Each row below holds a small network's activations on one input, seen along a few directions.
Each table varies a few parts of the input and shows all the possible inputs, shuffled.
A made-up example of a description, with smaller parts first: one of 5 places around a ring, together with either a single point or one of 9 places around a ring or (one of 2 separate values, together with one of 6 places along a line).
Shared parts are said once, and a part with two or three values counts as separate values.

Other details of the inputs shift rows strongly along two fixed directions, in all tables alike. That doesn't count.

A family of inputs:
x1: [ 51.5 -28.4  14.0 -54.3   4.7 -13.3  20.2  82.4  19.9 -44.4 -24.1  43.9]
x2: [ 42.0 -33.4  -3.7  32.5   9.2  35.0  42.3  20.1  30.1  26.6  53.6 -29.3]
x3: [  4.7  39.0   9.4 -30.9 -10.9  13.4 -10.4 -13.0  -0.4 -11.3 -60.3  22.5]
x4: [ 24.4 -33.1   3.0  41.2  18.3  37.2  45.8  31.4  23.3  21.3  46.1 -32.6]
x5: [-41.7   9.5  10.2 -29.5 -19.3 -25.7 -12.0  -5.3 -10.9  -2.4 -35.8  41.8]
x6: [-42.8  23.9  -3.7 -17.2 -13.3 -19.9 -45.8 -42.1   4.4  10.5 -34.7  25.9]
x7: [-45.7  23.8 -32.8  51.2  18.4  10.7 -57.3 -77.9 -44.0  29.1  48.1 -74.2]
x8: [  1.3  71.1  42.0  15.5   0.8 -66.4 -21.4 -59.6 -11.6 -25.5 -36.8   8.6]
x9: [  1.7  20.5 -10.7 -34.6 -34.9 -11.8 -12.8 -25.2   2.2 -19.0 -50.8  22.1]
x10: [ 28.0 -45.0 -19.1  40.3   2.3  17.0  32.9  31.9   6.6  -8.3  39.4 -54.4]
x11: [ 31.9 -45.1 -14.4  41.8  -1.8  15.7  29.5  37.2 -12.0   1.1  41.1 -50.8]
x12: [ 32.3 -36.0  13.9 -33.9 -33.0 -13.5  52.2  79.5  -2.5 -41.7 -42.3  32.7]
x13: [ 66.7 -18.1  15.8 -48.9 -22.9   8.5  51.0  63.6  27.1 -32.9 -38.5  35.9]
x14: [-23.9  22.2 -24.3  27.8  44.4  18.5 -38.7 -48.1 -18.1   8.3  51.5 -51.8]
x15: [-22.5  32.6 -11.0  43.3  21.7  41.2  -7.8 -50.1 -36.3  23.9  31.3 -59.4]
x16: [ -9.7  22.7   3.9 -48.8   1.4 -15.6 -24.6 -18.4  15.9  -1.2 -20.0  54.5]
x17: [-36.4  14.5   9.5 -18.7 -29.0 -13.6   1.3  -9.9 -10.7   1.8 -47.8  40.7]
x18: [-26.2  13.5   8.5 -17.7 -30.9 -13.5  -8.2  -9.8  -8.1   7.5 -50.0  41.5]
x19: [ 42.2 -44.4   9.1 -36.3 -40.6 -17.1  47.0  61.6  40.6 -17.9 -32.1  51.9]
x20: [-40.6   5.6 -23.5  55.5   6.3  17.0 -17.9 -57.4  -1.6  35.2  33.8 -46.3]
x21: [ 34.6 -34.0   2.0  42.1  16.4  37.2  36.3  31.5  25.8  26.9  44.0 -31.9]
x22: [-35.3   8.6   4.4 -30.0 -17.0 -24.4 -18.1 -10.5  10.3  -6.2 -39.7  38.9]
x23: [-33.4  48.8  15.9 -11.8  -8.5  13.8 -17.9 -40.6 -15.0  25.8 -42.8  30.6]
x24: [ 48.9 -18.2  41.5  76.6  22.6 -47.1  43.4  16.6  23.2   1.7  60.4 -31.9]
x25: [-36.5  25.5  -3.3  50.0  20.8  38.5  -3.3 -51.4 -21.2  46.3  37.8 -40.5]
x26: [-37.3  47.3   1.7 -34.5  14.6  -7.5 -37.6 -32.1 -35.7 -14.0 -23.1  21.5]
x27: [-21.3  31.7 -17.1 -33.6 -19.6 -19.5 -44.3 -52.3  -6.5 -12.2 -31.6   9.5]
x28: [ 24.2 -53.1 -12.5  48.0  -0.4  14.3  27.9  30.7  24.2  19.6  43.8 -34.8]
x29: [-23.2  56.2   3.5 -20.0  -3.5  17.8 -19.0 -44.8 -11.5  -6.0 -51.0   8.0]
x30: [-21.3  15.8  -3.3 -36.8 -16.1 -21.7 -22.6  -9.2  -4.8 -28.5 -46.2  20.0]
x31: [-23.4  36.2 -12.0 -13.1 -22.1  -5.0 -37.0 -45.5 -10.5  -7.6 -53.3   5.8]
x32: [ 23.1 -49.3  21.2 -37.0 -26.0 -28.3  33.8  83.0  15.0 -18.0 -25.8  53.4]
x33: [ 10.3 -41.9   1.3  26.6  36.4  11.8  27.3  44.0  -0.9  13.2  74.1 -19.1]
x34: [-12.3  31.7 -12.0  44.3  19.9  41.2 -17.4 -50.1 -33.7  29.6  29.1 -58.7]
x35: [-37.9  15.0 -16.5  34.5  43.5  15.8 -34.2 -49.3  -3.0  30.7  58.0 -32.9]
x36: [-41.1  39.2   8.4 -26.8  11.9 -10.2 -42.7 -33.3 -18.0  14.0 -18.7  41.2]
x37: [ 32.9 -51.0 -19.5  30.5  10.2   4.9  10.0  36.6   9.0  -6.9  49.3 -52.6]
x38: [ 26.8 -43.7  -5.6  27.1  36.8  13.2  11.5  38.8  22.8  15.1  68.0 -21.3]
x39: [-27.1  46.4   0.6 -33.6  12.8  -7.5 -47.2 -32.1 -33.1  -8.4 -25.2  22.2]
x40: [ 27.0 -41.1  14.5 -44.7 -23.2 -25.7  38.9  84.1  -2.6 -46.0 -30.2  33.8]
x41: [ 58.9 -27.8   8.3 -64.0  -2.5 -15.5  26.2  70.9  24.1 -44.7 -14.4  46.4]
x42: [ 26.2 -57.6 -17.5  27.6   2.1  -0.1  20.5  23.9  28.3  15.0  65.5 -31.1]
Each input here is: one of 2 separate values, together with either a single point or (one of 4 places along a line, together with one of 5 places along a line).
The inputs of x13 and x2 match in every part but the choice among 2 separate values. If x15 is changed in the same way as x13 into x2, which row does it become?
> x25
The inputs of x41 and x16 match in every part but the choice among 2 separate values. If x39 is changed in the same way as x41 into x16, which row does it become?
> x36
Which other rows does x24 become when the choice among 2 separate values takes its other values? List them by row number.
> x8
Start at x34 and move only the place on the line of 4, one step at a time. The first step leads to x11. Which rows follow, in order?
> x7, x39

A family of inputs:
x43: [-16.9 -47.7 -50.0   1.2   4.6  79.2   5.0  22.0  -2.5  36.8  40.8 -31.1]
x44: [-19.6  10.4  18.7 -27.9 -28.2 -28.5  -3.3   3.2  -2.9  -4.4 -59.7  51.8]
x45: [  5.9 -34.9  -4.0  47.4   8.6   8.7  26.9   7.4  16.7  18.7  41.1 -39.6]
x46: [-31.7  35.0   4.9  16.1  12.8  13.5 -18.8 -54.8 -10.4  15.8  -4.5 -15.8]
x47: [  9.1 -24.3  -7.5  29.4  37.5   9.1  -2.0  10.9  -0.1   4.4  57.8 -28.3]
x48: [-32.6  42.8  -6.4  15.2   6.7   4.9 -31.6 -50.6 -33.1  15.0  -9.4 -20.5]
x49: [ 42.4 -35.8   6.3 -33.6 -14.1 -13.5  20.3  60.5  14.0 -33.4  -9.2  10.3]
x50: [ 25.6 -23.8 -11.6  21.9  24.4   9.8   5.1  16.0   1.8   7.3  54.2 -47.4]
x51: [ 23.0 -28.6 -19.3  28.8   6.6  10.7  16.0   8.7  -9.1  -5.1  52.3 -48.5]
x52: [-19.3  15.3   9.7 -41.8 -25.5 -32.3  -7.0 -13.5   1.7  -8.9 -50.2  58.4]
x53: [ 35.9 -36.8  18.6 -27.2  -8.4 -16.2  30.5  70.5  28.4 -14.9   5.4  27.8]
x54: [ 14.4 -25.4   4.9  42.8  19.3  17.2  19.9  17.6 -11.1  16.0  46.7 -37.1]
x55: [-18.2  24.6  23.6 -31.4 -25.0 -20.0  -2.2   9.4  -5.1  -7.4 -53.4  52.0]
x56: [ 41.8 -27.4  16.1 -18.2  -5.2   0.0  51.4  67.3  17.8 -26.7 -19.4  11.3]
x57: [ -2.5  17.2  14.2 -26.3 -31.0 -17.9   0.9  -9.0  17.2  -2.2 -64.0  53.8]
x58: [  7.3 -20.7   0.8  44.0  11.9  17.2  28.0  13.5  14.5  15.7  47.5 -39.6]
x59: [-17.6  12.4  13.0 -47.4 -20.9 -34.5 -22.3  -8.8  11.6  -5.9 -50.6  52.9]
x60: [-25.5  28.7  -0.1   0.5  17.5   1.7 -40.7 -51.9 -11.5  17.5  11.3 -11.5]
x61: [ 18.5 -25.2 -11.0  38.7   6.5  20.3  22.6  10.5   1.9  -3.9  36.2 -58.2]
x62: [-18.8  20.3  11.6 -43.7  -6.5 -27.7 -19.4   9.6   7.8 -20.0 -39.1  59.7]
x63: [-41.9  15.6 -15.4  14.0  14.6 -15.1 -44.1 -49.1  -4.6  14.4  10.9  -1.8]
x64: [ 29.5 -28.5  14.8 -22.7 -13.4 -14.5  41.1  58.8  16.7 -16.8   2.6  34.4]
x65: [-19.9  44.5   0.3  19.3   6.6  17.3 -26.9 -66.2  -9.6  23.3  -8.7  -8.4]
x66: [-16.4  41.9 -15.3  18.0  -9.2  14.2 -31.9 -65.5 -14.0   7.7 -15.9 -25.1]
x67: [-34.0  30.8 -22.8   4.2  12.1  -3.9 -53.2 -53.0 -21.2  -7.1   2.7 -19.3]
x68: [-11.7  25.7  11.3 -37.7 -30.7 -17.4 -12.4  -0.7 -19.5 -25.9 -68.0  34.4]
x69: [-22.7  36.7 -14.6   3.5  10.2   2.0 -25.8 -53.3 -24.8   8.5   6.7 -16.3]
x70: [ 46.2 -26.5  19.4  -7.3 -18.9  -0.1  49.0  63.2  32.1 -10.1 -11.3  29.8]
x71: [ 41.9 -35.8  19.0 -25.6  -2.5  -7.7  45.3  62.1  10.3 -21.8   1.7  31.3]
x72: [ 18.3 -24.6 -18.3  27.9  35.2   7.7   2.2  21.2  -1.8  -2.8  56.0 -39.6]
x73: [-10.7  44.1 -10.5  17.9   4.3  15.9 -22.6 -55.9 -11.2  16.2 -10.3 -19.7]
What is each input in this table made of?
> either a single point or (one of 5 places along a line, together with one of 6 places along a line)
Which other rows does x52 become when the place on the line of 5 takes its other values? List them by row number.
> x51, x64, x69, x71
Which other rows does x72 become when the place on the line of 6 takes its other values? List them by row number.
> x48, x50, x56, x69, x73

A family of inputs:
x74: [ -0.3   9.7   2.4 -17.8  -1.8 -15.2 -13.2   0.8  -3.8 -18.3 -20.2  11.2]
x75: [  0.1  15.7   7.9 -12.1 -11.1  -4.8   4.8  -3.8  -6.8 -10.3 -25.8  11.7]
x76: [-32.6  16.5 -19.4  64.9  15.9  18.9 -23.1 -68.9  -9.3  41.0  48.6 -60.5]
x77: [  1.8   9.5   4.2 -19.8  -3.4 -16.4  -9.9  -4.5   1.9  -8.9 -13.5  20.0]
x78: [ 37.8 -77.2 -19.8   4.0  11.6  31.5  40.2  81.6  15.3   0.2  56.2 -23.1]
x79: [ 41.9 -72.7 -17.9  12.0   3.2  43.1  51.7  78.0  15.8   4.8  45.1 -26.3]
x80: [ -4.6  12.5  10.3 -16.5   4.6 -13.4  -7.9  -0.3   3.8  -8.0 -14.3  22.6]
x81: [ -3.7  10.5   5.5 -19.5  -2.0 -16.1  -6.6  -0.8  -7.6 -15.2 -14.9  15.8]
x82: [  3.6  14.2   5.1 -10.8 -10.5  -3.9  -1.6  -2.6  -3.1 -13.2 -31.4   6.9]
x83: [  5.5  14.3   7.3 -12.6 -12.7  -4.9   1.3  -7.7   2.8  -4.1 -24.1  15.7]
x84: [ -7.9   7.3  10.0 -13.5  -2.9 -17.9  -8.2   0.8  -2.0  -3.0 -14.3  24.2]
x85: [-36.4  11.4 -21.9  57.6  25.1   7.7 -34.5 -66.0 -10.1  36.0  59.4 -56.4]
x86: [ -0.8  16.8  13.2  -9.5  -4.1  -2.1   3.7  -3.9   4.6  -2.9 -25.4  18.2]
x87: [ -4.1  11.7  13.1  -6.5 -11.7  -6.6   3.3  -2.7  -1.3   2.1 -25.4  19.8]
The inputs of x78 and x79 match in every part but one. If x84 is changed in the same way as x78 into x79, which row does it become?
> x87
What is each input in this table made of?
> one of 2 separate values, together with either a single point or one of 6 places along a line
Which other rows does x77 become when the choice among 2 separate values takes its other values? List them by row number.
> x83

A family of inputs:
x88: [  8.8 -12.3 -23.9  31.8  11.2  17.5  -4.2 -15.1  -9.7   7.2  45.8 -54.6]
x89: [ -2.1 -19.0 -15.8  46.0   4.2  23.7  13.0 -11.7   5.5  22.6  39.8 -45.4]
x90: [-20.3  13.3   3.3 -20.6   4.5  -7.0 -13.9  -9.0  -4.3   1.7  -5.6  25.1]
x91: [ -0.9  19.8  10.1 -20.5  -9.2   6.4   2.2   2.4  -9.1  -6.7 -36.4  20.3]
x92: [ 15.3  29.2  38.7   6.5  -4.5 -53.3   5.1 -12.5   6.1 -21.1 -26.8  22.7]
x93: [ -9.7  15.4  -0.1  -8.0 -16.7   2.2  -5.3 -11.6 -13.0  -3.7 -31.5   5.1]
x94: [ 35.8 -50.1   1.0 -14.1  -2.1  -9.2  28.6  71.6  16.2 -27.0   7.3   5.0]
x95: [-16.4  -0.5   1.5 -27.3 -10.5 -18.8  -8.0   2.0  -1.8  -7.3 -19.0  31.0]
x96: [  6.2 -14.5  -5.3  32.9  11.7  27.7  20.4   2.2   9.5  20.1  34.6 -30.8]
x97: [ -0.4  23.7  -3.5 -22.9   1.0   4.6 -13.5 -15.2  -9.2  -9.1 -18.3   8.2]
x98: [ 33.2 -52.8   2.7   3.4  -8.9  -1.4  35.1  59.8  22.3   0.0  16.7   7.0]
x99: [-41.5  34.6 -11.9  22.9  14.4  14.5 -42.5 -67.5 -11.4  38.5  16.7 -16.7]
x100: [ -7.9  13.1   3.2 -30.0   4.9  -6.9 -17.0   4.6  -1.1 -15.0 -23.3  23.0]
What is each input in this table made of?
> either a single point or (one of 2 separate values, together with one of 6 places around a ring)
Which other rows does x91 become when the choice among 2 separate values takes its other values? List them by row number.
> x93
